A small network was trained on made-up records. Each row is its average activation on records with the value named, seen along a few directions.
Values that are neighbours, or in one group, have similar rows; names and order tell nothing.
In the rows, 500 means zero.
Random noise pushes rows far along 2 fixed directions. That doesn't count. These rows show it; they differ only by the noise:
[560 352 730 529 439 605 610 557 517 569 618 600 311 942 633 631 708 757]
[377 602 635 356 661 174 509 320 442 435 479 346 785 335 115 501 160 101]
[437 532 677 398 596 295 556 392 465 456 517 424 641 511 251 540 310 290]
[387 410 482 580 535 501 332 411 464 763 592 432 599 696 634 562 623 518]


Field P:
p10: [269 430 297 575 507 414 177 401 341 731 470 386 697 497 612 570 617 469]
p7: [496 524 698 379 448 354 759 480 386 268 404 565 474 412 320 538 337 474]
p3: [707 592 516 402 662 406 691 563 691 112 517 469 498 208 187 420 140 151]
p4: [664 546 655 443 408 578 671 770 732 271 420 517 223 524 316 391 453 540]
p6: [336 620  40 709 669 684 181 541 620 573 518 337 568 180 795 307 530 386]
p2: [575 453 641 446 504 453 836 456 627 322 451 729 355 347 393 414 353 826]
p1: [569 668 678 357 533 492 738 411 487 309 483 650 478 333 309 486 313 521]
p5: [615 666 611 390 551 371 522 479 497 296 454 425 552 510 159 504 335 204]
p9: [643 676 636 240 361 333 716 433 297 273 389 664 620 338 284 585 419 452]
p8: [355 309  28 743 375 692  77 612 394 951 464 295 553 457 950 433 778 490]
The values of P form a line.
Question: A walk along P starts at p6 and steps to its neighbour p3. Put p10, p7, p4, p5 in the order it reaches them.
Answer: p4, p5, p10, p7
Question: Name the neighbours of p2, in listed order.
Answer: p1

Field Z:
z5: [383 516 563 438 486 321 429 383 371 570 481 432 716 450 415 557 478 390]
z3: [648 437 432 475 590 560 639 449 623 406 553 664 379 465 489 460 396 636]
z4: [527 611 248 479 519 425 395 378 481 497 448 562 569 332 404 447 417 476]
z8: [417 503 654 575 523 436 543 418 433 602 536 467 628 497 527 541 528 540]
z2: [292 504 118 706 560 429  79 546 468 690 421 226 657 392 565 447 548 278]
z6: [587 516 575 418 449 578 649 670 586 338 468 473 388 394 476 414 421 396]
z9: [474 482 542 454 485 551 431 387 464 605 524 594 453 711 507 562 583 649]
z1: [569 489 688 447 501 499 588 497 574 442 627 517 567 538 556 522 575 511]
z7: [330 522 278 604 531 555 294 546 416 680 407 303 587 351 595 443 448 270]
The values of Z form 3 separate groups.
Question: List the group mates of z2, in the order listed.
Answer: z6, z7
Question: List the group mates of z9, in the order listed.
Answer: z5, z8, z1
